Each row below holds a small network's activations on one input, seen along a few directions.
Each table varies a few parts of the input and shows all the possible inputs, shuffled.
A made-up example of a description, with smaller parts first: ring(8) and (point or (values(2) and line(4)) or ring(9)).
Shared parts are said once, and a part with two or three values counts as separate values.

Other details of the inputs vary at random and push rows far along three fixed directions, the same in every table; ignore that.

A family of inputs:
R1: [-17   1 -26  11   1  24  12   8 -14   8 -13   0   0   9]
R2: [-16  -8 -20   5   9  21  15   7 -10  15 -19   6  -4  11]
R3: [ 31  -5   9  15  16 -12   3 -14  24 -43   7   0   3  -9]
R4: [ 19   0  37   9 -14 -20  10  -6 -13   7  30 -17 -13 -25]
R5: [-29  57  58 -62 -36 -32 -43  27 -19  77  25  -1  12  -7]
R6: [ 25 -17  30  14  -2 -24  11 -13  -9  -1  24  -7 -15 -24]
R7: [-37  60  49 -69 -30 -29 -62  25  -8  53  18   2  20  -4]
R8: [-21  -3 -27  11   0  23  10   6 -12   9  -8  -2   2  12]
R9: [ 35 -14   3  15  11 -22   5 -13  22 -47  11  -4   7  -9]
R10: [ 11  -1  55  -1 -26 -24  19  -3 -37  39  42 -18 -25 -32]
R11: [-16   3 -27   8  -2  27  12   1 -13   7 -13  -4   0  11]
R12: [-12  -7 -27   2   1  20  17   8 -14  12 -18   0   1  12]
R13: [-18 -11 -27   3   1  21   5  -3 -19   6 -12  -1  -2  19]
R14: [-22  -7 -22  12   8  25   6   2  -9  14 -11   0  -2  10]
R15: [-21  -6 -24  14   4  21   9   7  -7  13 -12  -2  -1  12]
R16: [-20   2 -21  11   5  28  10   0  -9  10 -14   2  -5  11]
R17: [ 30  -1  19   9   6 -13   3 -20  16 -32  14  -8  -1 -12]
R18: [-15   1 -27  10  -2  26  12   6 -12   8 -12  -5   1  10]
R19: [-18  -8 -23  12   5  18  10   6  -8  15 -16   3  -1  12]
R20: [-19  -7 -27   5  -3  22   7   0 -17   4  -9  -2  -2  21]
R21: [ 14   3  44   6 -31 -25  17  -2 -35  26  42 -23 -19 -33]
R22: [ 42 -16 -10   9  33 -14 -11 -26  51 -85  -8   6  18  14]
R23: [-12  40 -21 -62  33 -33 -83  36 120 -83 -75  42  96  23]
R24: [-13  45  28 -58   3 -24 -58  15  32  11  -5  14  30  12]
R25: [ 22 -14  33   6  -3 -25  13 -11  -5  -2  28  -7 -12 -20]
R26: [ 39 -13  -1  17  26 -13  -1 -27  43 -68   4   2   9  -1]
R27: [-11  -6 -22   2   2  28   1   7   7  21 -17  14 -24  12]
R28: [ 38  -8  -8   3  21 -14  -6 -19  32 -70  -7   4  16   9]
R29: [-16  -3 -28  -3  -5  25  -5   6   0  15 -16  11 -22   9]
R30: [ 24 -12  26   2  -6 -28  13  -9  -7  -8  26  -7  -5 -18]
R31: [ 21 -18  40   4 -17 -29  20 -10 -30  18  38 -12 -21 -30]
R32: [-18  -3 -21   7   2  26   7   0 -14   6 -14   1  -7  18]
R33: [-20  -5 -27   8   3  23   8  -3 -15  10 -11   0   0  11]
R34: [ 24 -15  31  14 -13 -26  15 -11 -20   2  34 -15 -17 -29]
R35: [-34 -18 -17   9 -16  19   6  31  18  12 -31  19 -18 -18]
R36: [-18   3 -26   9   0  25  12   2 -14   7 -13   1  -1  10]
R37: [ 30  -7  10  14  13 -16   4 -10  20 -36   5  -2   2 -11]
R38: [-18 -16 -21   3  11  19  10   3 -11  19 -17   5  -2  12]
R39: [ -4  -2 -30  -2  -5  28   2  11   5  24 -12  18 -14  12]
R40: [ 22  -2  28   7 -12 -25  14  -3 -17   2  22  -8  -9 -23]
R41: [-20 -10 -23  12   8  21   6   5  -9  15 -15   0  -2  10]
R42: [-18  51  30 -64  -9 -28 -58  20  18  23   1  11  33  10]
R43: [-18   1 -22  12   2  29  10   5  -8  12 -13  -4  -2  10]
R44: [-26  63  48 -66 -19 -24 -57  28   8  66  13  13  30   6]
R45: [ 39 -20   3  19  25 -12   2 -29  32 -57   6   1   1  -8]
R46: [-16  -1 -27  11   1  20  13  10 -14   9 -16  -1   1   9]
R47: [ 37 -15   3  20  21 -14   2 -20  35 -57   9  -1   5  -6]
R48: [-17  -5 -23   1   0  29  -5   3   5  17 -16  11 -28   8]
R49: [ 26  -2  21   2   0 -14  -2 -17   6 -27  15  -9  -2  -4]
R50: [ 12   2  50   6 -27 -23  17  -2 -35  36  38 -18 -23 -33]
R51: [-21  -2 -28  10   0  24  11   0 -12   7  -8  -1   1  13]
R52: [-15  -2 -27   4  -5  25   9   1 -18   5 -13  -5  -2  19]
R53: [-16  -7 -28  10   0  16  13   8 -14  13 -15   2   2  12]
R54: [-12  -3 -28   8  -2  19  15   9 -14  12 -19  -1   2  10]
R55: [ 30 -16  27  17  -6 -22  14 -17  -9 -14  33 -12 -14 -26]
R56: [ 25 -15  32  10 -13 -29  15 -10 -21   6  31 -10 -15 -28]
R57: [ 35 -21   7  10  18 -15  -4 -26  22 -51   7  -1   0   0]
R58: [-14  -7 -25   3   3  18  17   9 -16  13 -18   5  -1  11]
R59: [-19  50  21 -63   7 -20 -73  15  43  -4 -12  16  38  15]
R60: [ 27  -5  19  10   7 -20   6  -7   8 -19   8   0  -2 -14]
Each input here is: values(2) and (point or line(5) or (line(4) and line(6))).
- The inputs of R38 and R31 match in every part but the values(2) part. If R47 is changed in the same way as R38 into R31, which row does it become? => R8
- The inputs of R37 and R46 match in every part but the values(2) part. If R41 is changed in the same way as R37 into R46, which row does it become? => R34
- Which other rows does R35 become when the values(2) part takes its other values? List them by row number. => R23
- Which other rows does R58 become when the line(4) part takes its other values? List them by row number. => R12, R30, R31

A family of inputs:
R61: [ -1 -20  49  21 -42 -18  40   5 -54  56  42 -17 -47 -50]
R62: [  6 -16   7   6 -19  15   4  -2  -2  25  17   9 -56 -15]
R63: [  78  -18   15   14   31  -44   -8  -29   74 -112    5    6   22  -18]
R64: [ -5  22  20 -27  -4 -18 -21   3  -7  15  10  -3  20   7]
R65: [ -2  -6  11  17  -9  11  20 -13 -34  20  23 -15 -24  -5]
R66: [ -1  -8   7  16 -18   6  21  -3 -29  20  16 -11 -28 -15]
R67: [ -9  25   7 -30   5 -11 -25   4   4   6  -4   2  30  17]
R68: [-13 -17 -32  17   7  19  10  11  15 -18 -29   9   4   5]
R69: [ -5  23  24 -36 -11  -7 -36   8  20  23   8  15 -12  -3]
R70: [-21  22  12 -23  -2 -15 -22  20  15   2 -14   4  31  -1]
R71: [  0  -3  -6   8   7  10   8 -10 -18   9   5  -6  -4   9]
R72: [-17  18  10 -24   1 -19 -21  20  13   7 -16   6  33  -1]
R73: [ -3  -9 -22  11   2  18   8  -7  -9  -6  -4  -3 -10   9]
R74: [  3 -11 -17  13  12  18  12 -12 -10  -1  -4  -3  -3  15]
R75: [ -5 -22 -19  17   4   8  18   9   5  -4 -18   5  -4  -5]
R76: [ -3 -15 -37  14  15  18  12   5  13 -15 -25   9   6  12]
R77: [-11 -17 -19  19  -1  12  16   9   1  -7 -17   3  -8  -8]
R78: [ -8  24   8 -27   4 -13 -23  10   9   7  -9   3  31  13]
R79: [ 83 -19  66  18  -5 -59  12 -34  19 -62  59 -16 -22 -49]
R80: [  0 -10 -33  13  23  23   6 -11   2 -14 -17   3   7  26]
R81: [-14  25  23 -20 -11 -18 -18  12   1  14   7  -3  21  -5]
R82: [  0 -15 -20  14   5  13  17   4   0  -1 -12   4  -4   0]
R83: [ -9  25   9 -37  -2  -2 -43  11  29  13  -6  20  -1   6]
R84: [ -4  -7 -17  15   9  20   9 -12 -10  -4   0  -6  -5  14]
R85: [ -4  -2 -17   8   2  14   7  -1   0  -5 -12   1  -3   8]
R86: [-10  28  22 -27  -8 -14 -22   2  -6  11  11  -5  17   5]
R87: [ -5  25  22 -25  -5 -19 -19   9  -6  17   5  -2  20   1]
R88: [ -1 -14 -21  16   4  11  15   4  -1  -1 -11   3  -4  -1]
R89: [ -5  -9 -37   9  11  25   4  -6   5 -18 -17   3   1  21]
R90: [  3 -13   6  12 -14   3  20  -8 -32  23  20 -10 -25  -9]
R91: [ -6   0  -6  10   4  13   6 -11 -17   4   7  -9  -6   7]
R92: [ -5  25  23 -26  -5 -19 -16   8  -4  18   5  -2  19   2]
R93: [ -6 -12 -38  17  12  22   9   4  14 -20 -25   6   4   9]
- What do these inputs look like to the network? => values(3) and (point or (values(2) and line(5)))
- The inputs of R64 and R90 match in every part but the values(3) part. If R80 is changed in the same way as R64 into R90, which row does it become? => R71
- Which other rows does R87 become when the values(2) part takes its other values? List them by row number. => R66
- Which other rows does R61 become when the values(2) part takes its other values? List them by row number. => R70
